A small network was shown many inputs. Here are its activations along a few directions, one row for each input.
Each table varies a few parts of the input and shows all the possible inputs, shuffled.
A made-up example of a description, with smaller parts first: values(3) and (point or ring(11) or (line(4) and ring(5))).
Shared parts are said once, and a part with two or three values counts as separate values.
In the rows, zero is written as 128.

Other details of the inputs vary at random and push rows far along two fixed directions, the same in every table; ignore that.

Table:
R1: [100 158 172  92 112 139 133  94 148  58 122 139]
R2: [138 110 133 139 203  94 153 140  90 134 141 145]
R3: [132  74 159 119 201 104 190 100  79  74  65 109]
R4: [104 179 143 102  79 147  87 101 186  99 136 142]
R5: [ 65 188 175  82 169 120 185 111 119  99  96 134]
R6: [154 122 111 142 127 116 111 146 113 149 151 133]
R7: [152 109  69 187  50 177  58 140 205 179 129 137]
R8: [ 85 199 168 100 108 128 102  93 186  92 120 151]
R9: [100 163 146 102  68 149 105  69 189  93  73 110]
R10: [195  58  80 178 167  94 121 196  51 205 174 114]
R11: [ 49 225 188  69 136 131 173  84 162  84  91 142]
R12: [129  78 134 125 172 109 181 122  79 113  71  91]
R13: [193  85  87 161  67 133  52 157 128 153 182 124]
R14: [138 174 103 134  64 139  64 137 172 171 153 129]
R15: [121 106 150 110 198 107 189 132  75 106 127 132]
R16: [107 169 143  92  84 151 123 111 147 101 126 125]
R17: [143  92 145 140 190  94 155 132  83 108 145 141]
R18: [171  63 122 156 213  82 166 167  46 153 153 131]
R19: [106 124 117 158 118 166 133 114 181 133  98 140]
R20: [158 137  79 132  18 154  65 157 150 178 165 108]
R21: [113  86 123 157 193 139 201 137 119 129  86 133]
R22: [199   6 119 171 188  91 143 128  59 101 109 111]
R23: [150  88 132 123 160 114 158 149  73 128 143 121]
R24: [163 143  79 166  59 128  28 147 178 181 179 140]
R25: [139 135  98 146 138 113 116 161 112 189 150 126]
R26: [210  41  86 192 160  90  95 176  68 178 190 130]
R27: [143 140 117 126  61 146  76 127 155 135 159 124]
R28: [126 166 128 129  79 131  75 118 173 121 146 141]
R29: [ 74 155 142 127 145 168 172 100 181 107  69 144]
R30: [101 196 129 117 105 130 111 122 170 158 135 133]
R31: [119 135 144 134 175 104 135 118 121 121 142 147]
R32: [134 141 124 119  64 148  92 120 148 117 151 125]
R33: [110 129 138 106 164 122 167 139  91 128 126 123]
R34: [101 158 134  93  98 146 142 131 119 123 122 115]
R35: [ 88 163 156  81 128 138 159 124 121 112 113 120]
R36: [124  96 173 100 215 108 196 122  62  74 120 136]
R37: [131 140 103 122  46 146  91 112 173 147  88  91]
R38: [203  78  62 169  90 130  70 176 106 191 188 115]
R39: [ 55 155 149 121 171 161 208 111 157 111  57 131]
R40: [ 99 155 161 100 136 132 140  99 143  88 131 137]
Description of these inputs: line(5) and (values(2) or line(6)).
- Changing only the line(5) part turns R24 into R31. The same change can be made to R28. Which row results? => R17
- Changing only the line(5) part turns R18 into R14. The same change can be made to R30. Which row results? => R2
- Which other rows does R4 become when the line(5) part takes its other values? List them by row number. => R15, R33, R38, R40

Table:
R41: [105 148 172 107 178  86 169 114  95  99 111 139]
R42: [172  23 101 194 191 107 159 135  78 128 120 120]
R43: [185 108  88 165  96  95  84 165  99 190 166 109]
R44: [137 147 107 140  71 151  87 154 147 156 175 135]
R45: [107 127 156 110 160 120 175 134  98 103 141 140]
R46: [129 119 138 135 157 130 142 150 108 112 164 156]
R47: [ 68 112 192 105 211 123 199  84 123  62  48 127]
R48: [135 169 108 100  55 138  61 118 167 155 161 119]
R49: [143  90 115 152 120 155 127 126 130 130  96 122]
R50: [ 85 208 156  73 105 144  96  89 181  90 136 151]
R51: [212  23  58 212 109 132  92 151 138 183 150 123]
R52: [100 158 171  71 162 111 156  93 112  93 125 121]
R53: [ 76 196 151  77  51 180 137  89 199  84  49 110]
R54: [120 209 120 130  45 137  48 133 198 148 146 144]
R55: [128 114 160  98 202 102 155 116  84  90 142 136]
R56: [131 117 135 124 142 124 157 143  91 131 155 125]
R57: [102 161  72 146 114 163 130 154 179 215 103 117]
R58: [164  46  99 158 152 126 159 146  74 121 104 103]
R59: [134 157 132 135 110 109  99 138 133 140 141 136]
- Describe the family of inputs behind these rows. => point or line(6) or (values(3) and line(4))
- Which other rows does R43 become when the values(3) part takes its other values? List them by row number. => R52, R56

Table:
R60: [ 97 151 153  88 137 133 152  96 135  98  92 113]
R61: [ 65 197 147 104 110 151 138  96 190 130  87 134]
R62: [105 187 162  91  55 140  87  84 174  79 116 126]
R63: [172  85  91 166 148 109 112 159 103 183 153 118]
R64: [122 101 122 143  96 165 135 114 162 103  80 116]
R65: [126 108 164  94 180 115 166 124  76  79 154 139]
R66: [133  82 131 136 129 132 147 110 122 100  88 110]
R67: [118 130  98 135  78 179 116 129 172 145  98 112]
R68: [150 152  91 138  83 122  89 167 130 192 162 121]
R69: [132 147 117 122  39 152  77 102 183 123 108 103]
R70: [116  91 142 116 181 125 186 115  93 104  87 116]
R71: [ 46 191 223  59 218 114 206  87 120  42 123 170]
R72: [134 110 143 119 197  99 173 165  56 124 180 146]
R73: [ 95 208 154 103  85 132  84  93 187 104 131 144]
R74: [111 151  96 156  68 174  94 119 210 150 103 134]
R75: [156  93 134 144 194  84 135 155  66 137 166 140]
R76: [147 113  84 168  88 141  86 133 165 169 126 122]
R77: [153  86 120 154 175 104 137 129 108 130 126 127]
R78: [ 90 154 123 133 135 159 172 140 144 148  97 133]
R79: [179  46 140 144 175  93 152 130  61  93 123 121]
R80: [197  86  81 152  86 115  61 165  92 171 183 111]
R81: [206  84  62 185  81 114  43 166 131 194 177 125]
R82: [ 91 176 170  92 174 100 167 131  95 108 135 140]
R83: [140 112 116 139 169 106 160 156  83 162 136 117]
R84: [137 148 125 128 100 134  85 126 153 123 177 151]
R85: [111 166 141  90  95 135 113 107 149 114 114 122]
R86: [176  48 147 137 174 104 152 134  55  78 165 135]
R87: [119 135 107 139 129 133 149 149 121 172 121 119]
R88: [120 159 134 120 127 117 113 129 142 143 135 137]
R89: [ 99 142 123 144 136 159 151 127 164 143  98 137]
- Describe the family of inputs behind these rows. => line(5) and line(6)
- Which other rows does R88 become when the line(5) part takes its other values? List them by row number. => R68, R79, R81, R85
- A walk changes only the line(6) part. It starts at R86 and steps to R62. List the rest of the walk in order. => R79, R69, R66, R64
- Which other rows does R61 become when the line(5) part takes its other values? List them by row number. => R66, R70, R76, R87
